Each row below holds a small network's activations on one record, seen along a few directions.
Each row is followed by the record's values for the fields FOSE, FUZ, VEPO, ZELON.
A field that a record lacks is left out.
The largest differences between rows may come from other fields.
In the rows, zero is written as 500.
Random noise pushes rows far along 2 fixed directions. That doesn't count. These rows show it; they differ only by the noise:
[600 580 256 447 389 362 619 484 491 471 416 540 481 671 681 475 575 386
 466 383 290 730]
[492 615 403 479 587 523 520 489 438 417 480 487 400 562 660 606 372 466
 550 579 412 642]
[521 462 564 563 678 529 553 542 500 361 453 135 425 301 449 550 472 416
 634 629 558 535]
[598 474 405 516 497 400 623 524 525 418 409 269 482 456 521 461 606 366
 546 460 423 633]

[576 566 513 471 626 497 624 695 343 384 493 525 375 581 737 584 185 592
 499 628 400 534]	FOSE=revof FUZ=tomus VEPO=somu ZELON=dig
[418 482 483 502 468 384 457 484 578 437 506 586 384 419 463 459 518 507
 634 468 492 530]	FOSE=pogi FUZ=muzu VEPO=somu ZELON=dig
[707 502 305 459 317 275 791 663 514 501 445 395 585 574 585 353 705 400
 318 257 278 577]	FOSE=revof VEPO=somu ZELON=siv
[478 559 636 578 613 492 259 544 606 395 562 497 363 348 468 495 360 610
 738 553 636 344]	FOSE=pogi FUZ=tomus VEPO=dizel ZELON=dig
[499 400 336 482 288 478 435 343 612 637 462 662 634 606 391 421 838 338
 454 395 581 580]	FOSE=pogi FUZ=muzu VEPO=rimi ZELON=dig
[385 463 592 467 554 572 349 371 572 620 540 625 543 444 326 512 471 533
 631 470 521 424]	FOSE=pogi FUZ=muzu VEPO=susur ZELON=dig
[557 454 508 574 454 449 574 567 593 480 489 410 469 391 409 486 567 464
 572 485 500 491]	FOSE=pogi VEPO=somu ZELON=siv
[483 455 579 563 570 551 442 523 474 554 489 466 475 497 481 541 428 570
 418 552 506 400]	FOSE=revof VEPO=rimi ZELON=komir
[618 498 526 476 561 471 675 749 399 401 482 422 421 503 665 472 340 572
 456 545 392 478]	FOSE=revof FUZ=tomus VEPO=somu ZELON=dig
[550 404 486 484 445 434 509 417 582 559 455 401 533 398 374 475 664 468
 607 440 474 445]	FOSE=pogi VEPO=rimi ZELON=siv
[303 454 722 521 803 847 415 386 495 505 539 245 600 282 399 794 474 608
 473 747 843 391]	FOSE=pogi VEPO=dizel ZELON=siv
[531 394 694 615 589 514 483 531 583 453 473 230 462 313 338 477 468 477
 530 523 593 385]	FOSE=revof VEPO=rimi ZELON=komir
[508 647 436 490 437 462 449 567 421 564 564 796 498 632 577 555 415 526
 474 425 314 456]	FOSE=pogi VEPO=somu ZELON=siv
[715 376 601 583 641 425 699 662 463 476 413 215 646 395 475 422 529 441
 294 441 535 423]	FOSE=pogi FUZ=tomus VEPO=rimi ZELON=dig
[509 429 496 435 538 484 701 526 444 405 429 175 546 450 511 422 563 442
 513 551 664 597]	FOSE=pogi FUZ=tomus VEPO=dizel ZELON=dig
[595 519 464 536 556 433 668 629 509 424 462 279 471 422 571 482 506 443
 441 472 421 516]	FOSE=revof VEPO=somu ZELON=siv
[372 534 459 550 580 564 501 314 449 446 517 374 433 471 563 623 516 435
 571 514 682 685]	FOSE=revof VEPO=dizel ZELON=komir
[549 435 489 511 337 384 477 556 645 444 469 542 532 467 401 323 531 498
 568 442 428 471]	FOSE=pogi FUZ=tomus VEPO=susur ZELON=dig
[409 538 481 420 460 422 393 410 510 505 496 739 455 596 478 431 445 549
 646 415 426 562]	FOSE=pogi FUZ=muzu VEPO=susur ZELON=dig
[510 532 442 533 410 508 485 436 589 508 475 631 479 490 493 506 509 470
 538 530 483 547]	FOSE=pogi FUZ=tomus VEPO=rimi ZELON=dig
[676 422 324 488 179 289 659 546 550 568 410 572 572 690 530 293 748 397
 342 196 247 541]	FOSE=revof VEPO=somu ZELON=komir
[563 353 562 507 440 543 534 500 480 683 423 467 685 490 377 382 738 494
 475 388 414 398]	FOSE=pogi VEPO=rimi ZELON=siv
[484 637 520 549 543 495 520 605 413 447 595 621 301 573 642 547 251 592
 515 577 392 479]	FOSE=revof VEPO=somu ZELON=komir
[501 475 667 458 676 543 515 560 539 358 542 223 348 273 387 640 355 521
 634 673 644 536]	FOSE=revof VEPO=susur ZELON=siv
[347 504 604 483 599 604 478 415 513 540 559 371 533 329 435 575 667 540
 537 569 721 464]	FOSE=pogi FUZ=muzu VEPO=dizel ZELON=dig
[381 488 478 477 580 560 458 462 546 442 534 553 407 464 521 611 428 477
 560 606 532 602]	FOSE=pogi FUZ=muzu VEPO=somu ZELON=dig
[603 536 392 512 478 379 685 621 486 455 445 368 492 519 597 456 517 397
 430 429 358 595]	FOSE=revof VEPO=somu ZELON=siv
[616 518 481 458 515 471 571 582 463 426 461 542 416 535 669 526 289 537
 516 485 431 564]	FOSE=revof FUZ=tomus VEPO=rimi ZELON=dig
[554 323 769 671 618 390 543 674 574 331 452 186 396 164 289 325 492 526
 782 593 562 287]	FOSE=pogi FUZ=tomus VEPO=somu ZELON=dig
[398 572 469 441 473 563 445 409 457 498 505 604 484 656 567 616 412 532
 431 514 488 580]	FOSE=revof VEPO=susur ZELON=komir
[389 441 489 535 519 467 460 355 667 413 483 342 437 335 440 526 663 372
 678 473 742 649]	FOSE=pogi FUZ=muzu VEPO=dizel ZELON=dig
[428 560 514 478 443 669 345 448 541 600 548 659 483 494 484 513 412 559
 573 602 477 488]	FOSE=pogi VEPO=rimi ZELON=siv
[425 433 398 396 345 377 460 359 534 604 455 384 595 602 444 505 673 378
 495 477 578 530]	FOSE=revof VEPO=dizel ZELON=komir
[298 557 732 603 796 800 335 485 496 384 580 453 370 275 399 735 199 633
 695 869 716 358]	FOSE=pogi FUZ=tomus VEPO=somu ZELON=dig
[582 469 425 512 340 411 567 535 507 523 476 566 500 619 524 414 564 470
 412 359 335 490]	FOSE=revof VEPO=somu ZELON=komir
[676 467 596 434 549 474 460 673 467 513 582 638 468 554 530 390 429 646
 439 514 413 389]	FOSE=pogi FUZ=tomus VEPO=rimi ZELON=dig
[532 574 462 484 462 433 542 455 586 472 487 539 362 467 490 583 499 471
 551 573 487 651]	FOSE=pogi VEPO=somu ZELON=siv
[433 564 373 445 526 604 619 349 475 526 353 331 636 504 528 568 579 457
 279 552 751 727]	FOSE=pogi FUZ=tomus VEPO=susur ZELON=dig
[455 607 477 421 774 585 709 389 418 378 477 276 391 450 544 676 407 481
 427 723 709 620]	FOSE=pogi FUZ=tomus VEPO=somu ZELON=dig
[552 587 337 449 393 335 685 575 403 559 456 531 610 681 806 505 516 412
 303 441 307 556]	FOSE=revof VEPO=dizel ZELON=siv

Which values does each new row have?
[594 415 507 515 503 421 599 639 546 445 501 321 463 385 484 460 537 520
 535 474 442 468]	FOSE=revof VEPO=somu ZELON=siv
[647 408 439 536 250 167 434 476 681 521 396 583 489 404 241 273 850 426
 617 255 412 472]	FOSE=pogi FUZ=tomus VEPO=somu ZELON=dig
[438 572 269 409 252 590 482 378 402 694 506 876 788 828 641 567 685 485
 309 342 363 634]	FOSE=pogi VEPO=dizel ZELON=siv
[465 577 570 468 524 606 367 438 470 634 492 669 625 567 511 610 489 514
 401 489 462 434]	FOSE=pogi VEPO=rimi ZELON=siv
[600 388 451 525 260 434 483 395 675 591 396 481 662 394 305 353 835 489
 473 386 551 482]	FOSE=pogi FUZ=tomus VEPO=rimi ZELON=dig
[296 556 661 462 612 619 356 521 420 470 551 609 478 440 466 608 368 545
 555 673 556 413]	FOSE=pogi FUZ=muzu VEPO=susur ZELON=dig
[484 530 456 430 575 385 561 456 474 356 485 498 289 443 536 511 475 412
 596 533 464 713]	FOSE=pogi FUZ=muzu VEPO=somu ZELON=dig
[638 574 466 506 549 539 558 575 445 436 546 506 507 503 629 383 376 553
 368 540 428 461]	FOSE=pogi FUZ=tomus VEPO=rimi ZELON=dig
[356 468 530 499 486 509 478 384 608 571 500 540 580 501 334 465 632 414
 543 494 619 558]	FOSE=pogi FUZ=muzu VEPO=susur ZELON=dig
[373 522 429 508 575 551 364 270 558 478 555 633 433 504 519 617 475 486
 570 610 698 791]	FOSE=pogi FUZ=muzu VEPO=rimi ZELON=dig
[583 503 567 437 516 503 445 435 526 444 546 473 392 386 484 596 439 495
 608 572 550 605]	FOSE=revof VEPO=rimi ZELON=siv
[633 523 401 511 441 385 719 690 448 508 447 377 530 530 618 392 531 415
 372 408 311 535]	FOSE=revof VEPO=somu ZELON=siv
[452 530 381 462 436 517 474 525 510 564 541 701 451 617 556 541 489 454
 466 529 554 553]	FOSE=pogi FUZ=muzu VEPO=somu ZELON=dig
[627 375 651 584 559 515 695 697 429 388 553 372 623 434 566 432 350 495
 460 480 533 312]	FOSE=pogi FUZ=tomus VEPO=dizel ZELON=dig
[474 515 495 500 470 518 529 509 451 486 513 530 464 592 546 534 462 530
 433 505 434 478]	FOSE=revof VEPO=somu ZELON=komir
[511 500 268 457 311 322 560 421 621 595 480 720 526 651 484 389 711 421
 494 309 322 606]	FOSE=pogi FUZ=muzu VEPO=somu ZELON=dig
[610 328 647 515 634 544 670 459 467 498 350 107 551 247 267 373 756 408
 500 483 672 469]	FOSE=pogi FUZ=tomus VEPO=rimi ZELON=dig
[532 508 542 520 615 526 561 623 505 420 508 290 459 358 498 529 405 513
 490 546 464 420]	FOSE=revof VEPO=somu ZELON=siv
[467 452 509 545 571 587 476 504 514 541 528 376 489 395 387 583 508 473
 583 633 621 454]	FOSE=pogi VEPO=somu ZELON=siv
[455 459 744 649 717 590 489 624 460 374 565 211 322 264 392 557 345 548
 618 695 642 329]	FOSE=revof VEPO=somu ZELON=komir
